These are the activations of a small neural network, seen along a few directions. Each row is one input.
In each table, some parts of the input vary, and every possible input appears once, in random order.
A made-up example of a description, with smaller parts first: one of 3 separate values, together with either a single point or one of 11 places along a line or (one of 6 places along a line, together with one of 8 places around a ring).
Shared parts are said once, and a part with two or three values counts as separate values.
In the rows, zero is written as 128.

Other details of the inputs vary at random and push rows far along two fixed directions, the same in every table; ignore that.

A family of inputs:
R1: [137 127 144 133 115 117 112 136 107 129 114 130 124 155 137]
R2: [125 131 121 125 137 136 137 124 138 125 134 134 142 121 130]
R3: [132 127 144 133 111 116 104 133 107 131 117 131 131 151 133]
R4: [131 119 142 142 105 114 107 125 112 125 123 128 120 148 135]
R5: [135 128 140 128 109 109 108 133 111 132 114 128 127 152 135]
R6: [133 135 139 138 104 111 110 131 113 132 112 122 121 148 127]
R7: [117  65 153  45 146 141  88 134 119 102 136 121  62  91  34]
R8: [124 130 117 123 130 127 140 119 143 127 143 129 129 124 132]
R9: [125 130 121 129 132 138 138 119 139 126 139 133 137 121 127]
R10: [118 131 122 131 137 124 142 128 138 144 131 124 131 107 133]
R11: [128 131 116 123 129 130 142 119 142 127 136 129 133 122 129]
R12: [129 132 116 120 134 128 140 124 142 126 131 130 138 123 132]
R13: [130 130 121 125 140 137 145 127 137 122 131 132 133 126 133]
R14: [130 129 121 129 135 138 146 122 138 123 136 131 129 125 131]
R15: [125 141 119 131 136 138 136 127 136 129 136 126 135 120 124]
R16: [136 120 142 142 103 117 109 126 112 125 116 128 124 146 132]
R17: [129 134 115 127 139 138 135 130 136 125 131 127 137 120 131]
R18: [129 136 118 126 141 139 142 131 135 125 129 129 131 125 132]
R19: [115 130 126 136 140 131 139 129 134 142 134 129 135 106 131]
R20: [124 137 118 126 138 138 135 128 136 128 133 130 139 121 129]
R21: [125 129 122 129 136 135 144 121 139 123 143 131 125 127 134]
R22: [126 120 147 150 111 110 109 134 106 141 110 123 122 132 135]
R23: [137 124 141 135 112 115 104 135 108 128 115 127 129 150 136]
R24: [131 128 118 126 137 135 137 127 138 122 133 130 139 120 133]
R25: [130 139 116 133 137 138 136 129 137 126 135 123 133 118 127]
R26: [120 129 126 137 143 132 146 131 134 140 130 126 127 111 134]
R27: [133 131 137 133 107 111 109 132 112 131 108 126 125 150 132]
R28: [130 141 120 131 139 139 144 129 136 126 133 125 127 124 127]
Description of these inputs: one of 4 separate values, together with either a single point or one of 6 places along a line.
Question: The inputs of R5 and R3 match in every part but the choice among 4 separate values. If R12 is changed in the same way as R5 into R3, which row does it become?
Answer: R2
Question: Which other rows does R17 become when the place on the line of 6 takes its other values? List them by row number.
Answer: R4, R16, R23, R24, R25
Question: Which other rows agree with R28 in the choice among 4 separate values? List them by row number.
Answer: R1, R13, R14, R18, R21, R26
Question: Which other rows does R10 become when the choice among 4 separate values takes its other values? List them by row number.
Answer: R19, R22, R26

A family of inputs:
R29: [147 129 109  77 131 156 118 110 142  76 161 145 136 163 108]
R30: [113 129 103 107 170 157 173 124 162 120 161 120  94  86 103]
R31: [117  58 160  73 148 136 106 132 118 116 138 126  74  92  74]
R32: [139 182 127 202 118 125 167 130 121 146 111 135 168 166 191]
R33: [125 114 121 102 146 127 117 138 136 126 124 125 142 105 125]
R34: [121 110 175 106  94  90  58 146  81 140  93 124 107 158 104]
R35: [118 166 121 189 101  99 142 114 130 163 141 145 183 159 198]
R36: [113 114 121 110 132 126 117 119 140 132 151 132 137  99 107]
R37: [123 131 134 153 106 111 143 112 133 142 137 123 115 137 148]
R38: [140 156 130 152 125 123 143 138 120 134 118 116 118 145 140]
R39: [145 156 139 157  89  94 107 143  94 151  87 116 125 177 156]
R40: [143 107 177 135  94 113  80 145  77 117  78 118  93 154  91]
R41: [154 147  72 101 160 171 175 108 179  78 179 152 175 151 163]
R42: [119 149  75 132 146 131 180 106 184 138 167 128 157  88 148]
R43: [137 154 162 176 100 112 102 143  85 142 102 127 132 177 149]
R44: [132  71 181 135  86 104  69 128  83 122 105 125  94 145 112]
R45: [116 152  83 130 149 124 186 110 179 148 167 131 151 100 156]
R46: [113 100 106  84 177 141 157 126 161 131 164 137 133  75 116]
R47: [127 168  87 129 169 155 186 132 160 145 134 133 166 106 153]
R48: [137 116 163 118  93 110  53 150  74 132  85 118 109 154  94]
R49: [148 116 167 133  89 104  78 145  82 117  87 106  80 156  92]
R50: [122 174 120 217 105 130 142 115 124 140 137 137 168 159 189]
R51: [131 140 149 159  81  89  98 129 103 142  84 129 151 165 157]
R52: [115  88 150  52 145 121 102 143 121 124 108 123  89 100  64]
R53: [144 146 143 165  87 106 102 138  93 142  77 127 145 168 151]
R54: [124  88 178 115  83  82  80 130  87 139  94 134  95 152 104]
R55: [150 158  74 103 149 169 185  98 184  81 170 154 172 152 151]
R56: [116 126  95 110 167 163 167 119 168 111 162 117 100  76  96]
R57: [120  78 150  52 154 122  92 152 115 121 115 122  94 101  77]
R58: [148 154 133 163  81  97  99 138  98 143  85 114 132 170 151]
R59: [132 158  86 129 180 156 175 141 154 142 141 132 170 105 166]
R60: [118 133  87  78 166 141 152 128 175 124 148 113 128  73 100]
R61: [146 171 107 190 117 123 138 136 121 148 108 132 189 157 204]
R62: [130 111 165 105  87  78  72 144  90 138  86 113  89 160 106]
R63: [107 111 108 102 165 166 151 111 166 121 178 128 128  66  95]
R64: [110 113 140 122 134 137 130 118 133 136 153 132 117 111 116]
R65: [115 151  92 160 159 165 190 112 168 123 155 135 150  96 147]
R66: [141 152 155 182  92 115  94 139  88 133 102 124 140 170 145]
R67: [115  65 152  75 135 142 110 119 129 110 132 123  75  81  52]
R68: [109 131  97  80 172 152 136 130 164 126 155 124 147  73  98]
R69: [145 100 183 128 113 111  78 158  68 122  87 121  90 159 110]
R70: [112 154 101 157 163 159 196 116 162 132 153 139 143 107 155]
R71: [126 158 115 195  91 100 150 106 137 152 124 144 185 150 196]
R72: [119 122 144 155 111 120 145 112 128 141 129 137 128 135 148]
R73: [105 128 113 110 177 169 158 127 152 123 167 131 112  86 102]
R74: [148 170 120 207 121 128 148 134 120 136 117 131 179 158 200]
R75: [121  59 142  61 144 126  93 134 125 113 134 126  92  82  65]
R76: [166 182  92 162  87 121 151  97 150  98 143 141 170 218 196]
R77: [121  69 149  86 152 151 101 140 115  99 130 122  71  91  65]
R78: [119 141  99  82 184 164 148 142 150 135 148 125 135  85  99]
R79: [130 124 162 184 100 109 110 135  87 134 106 135 119 174 170]
R80: [120  73 142  73 130 133 108 119 135 111 140 110  63  83  53]
Question: Describe the family of inputs behind these rows.
Answer: one of 4 separate values, together with either a single point or (one of 2 separate values, together with one of 6 places around a ring)
Question: The inputs of R34 and R52 match in every part but the choice among 4 separate values. If R66 is changed in the same way as R34 into R52, which row does it become?
Answer: R40
Question: The inputs of R80 and R67 match in every part but the choice among 4 separate values. If R60 is changed in the same way as R80 into R67, which row does it become?
Answer: R51
Question: Which other rows does R30 become when the choice among 2 separate values takes its other values? List them by row number.
Answer: R56
Question: Which other rows does R37 become when the choice among 4 separate values takes its other values? List them by row number.
Answer: R31, R64, R72
